A small network was shown many inputs. Here are its activations along a few directions, one row for each input.
In each table, some parts of the input vary, and every possible input appears once, in random order.
Descriptions start from the smaller parts, as in this example, which fits no table here: one of 3 separate values, together with either a single point or one of 11 places around a ring or (one of 4 places along a line, together with one of 8 places around a ring).
Shared parts are said once, and a part with two or three values counts as separate values.
In the rows, 128 means zero.

Other details of the inputs shift rows strongly along two fixed directions, in all tables alike. That doesn't count.

Table:
r1: [134 143 148  82 127 133 127 139 135 142 113 132]
r2: [147 146 151  85  93 140 133 122 159 117 133 130]
r3: [134 133 135  87 135 128 132 110 132 141 132 127]
r4: [128 134 132  79 127 124 130 121 133 138 136 123]
r5: [121 128 105 182 168 128 123 122 126 113 118 110]
r6: [ 74 122 109  91   5  81  85 252  62 111 190 237]
r7: [134 141 143  74  98 150 142 111 142 114 130 130]
r8: [119 117 111 178 163 138 128 100 120 128 132 125]
r9: [ 51 121  73 219  12  94  96 216  69  67 183 224]
r10: [144 130 156  70  94 148 145 129 130 109 125 122]
r11: [116 117  98 176 159 144 130 111 127 128 128 116]
r12: [119 111 104 190 149 128 130 115 129 129 113 109]
r13: [148 141 164  75 128 119 135 120 150 151 131 133]
r14: [144 118 155  89 135 129 130 122 120 139 125 123]
r15: [129 129 111 191 153 139 132 125 138 137 129 117]
r16: [123 125 120 180 169 130 124 115 121 120 117 126]
r17: [138 145 151  86 108 146 133 121 146 104 114 128]
r18: [138 132 151  65 114 109 132 122 141 145 117 113]
r19: [141 125 150  64 120 121 130 138 124 136 130 115]
r20: [130 124 106 189 158 134 132 122 142 131 129 115]
r21: [135 109 112 178 158 132 125 120 108 120 127 109]
r22: [141 129 163  69 117 112 132 113 136 151 115 130]
r23: [153 143 155  75 128 116 135 122 152 148 131 125]
r24: [144 144 148  72 120 112 133 134 150 144 137 124]
r25: [128 129 113 175 166 127 124 119 123 117 117 120]
r26: [117 123 101 180 155 150 128 112 124 134 127 117]
r27: [129 111 114 177 151 148 127 128 112 129 121 108]
r28: [122 125 109 175 165 137 126 125 130 120 112 117]
r29: [137 127 143  95 119 109 130 119 132 142 118 125]
r30: [121 116 109 192 145 134 129 116 125 136 112 110]
Each input here is: one of 5 separate values, together with either a single point or one of 5 places along a line.
The inputs of r4 and r24 match in every part but the choice among 5 separate values. If r8 is changed in the same way as r4 into r24, which row does it become? -> r13
Which other rows agree with r21 in the choice among 5 separate values? List them by row number. -> r6, r10, r14, r19, r27

Table:
r31: [127 141 132 142 133 112 120 134 138 137 127 141]
r32: [139 133 139 104 179 140 132  92 134 132 104 103]
r33: [156 111 150 118 175 133 145 103 144 145  97  74]
r34: [125 111 110 211 143 154 139 111 126 104 108  91]
r35: [126 120 132 133  92 120 129 134 111 107 132 133]
r36: [152 117 149 112 150 129 130 122 139 138  98  92]
r37: [139 134 133 126 162 175 147  96 145 115 111  95]
r38: [140 132 136 107 144 158 139 102 138 112 126 112]
r39: [152 157 176  27 137 109 141 101 166 159 105 117]
r40: [152 121 147 119 131 143 144  97 139 120 107  89]
r41: [150 135 140 103 173 148 128 116 135 137 111 103]
r42: [104 120 102 178  74 121 118 165  96  96 141 150]
r43: [100 134 101 183  87 109 117 152 121 100 160 175]
r44: [112 132 120  92 103 112 108 178  97 136 155 176]
r45: [118 127 122 122 141 128 118 154 109 129 144 144]
r46: [104 137 127  83  65 119 115 170 100 101 166 191]
r47: [122 104 107 204 166 121 126 106 115 116 100 105]
r48: [106 140 119  86  64 131 113 176 107 103 157 182]
r49: [160 156 171  30 109 139 149 105 181 145 112 112]
r50: [117  88  97 205 150 133 135  92 107 144 130  95]
r51: [ 87 108  80 163 105 122 112 146  82 132 176 168]
r52: [129 105 113 211 169 128 128 114 116 118 103 100]
r53: [171 156 178  31 145 124 140 111 176 166 103 101]
r54: [105 138 133  86  86 110 100 185  94 123 153 192]
r55: [116 110  88 210 160 131 133  85 136 152 142 110]
r56: [164 124 177  27 131 119 143 120 144 166 101 101]
r57: [118 130 103 209 141 147 135 115 149 110 125 120]
r58: [126 128 102 211 179 124 128 118 140 134 128 107]
r59: [116 142 124 110  95  93 114 173 122 148 153 173]
r60: [110 147 131  98  52 106 114 169 131 115 163 186]
The inputs of r44 and r59 match in every part but one. If r37 is changed in the same way as r44 into r59, which row does it become? -> r57
Describe the family of inputs behind these rows. -> one of 3 separate values, together with either a single point or one of 4 places along a line or one of 5 places along a line
Start at r57 and move only the place on the line of 4, one step at a time. The first step leads to r49. Which rows follow, in order? -> r60, r43
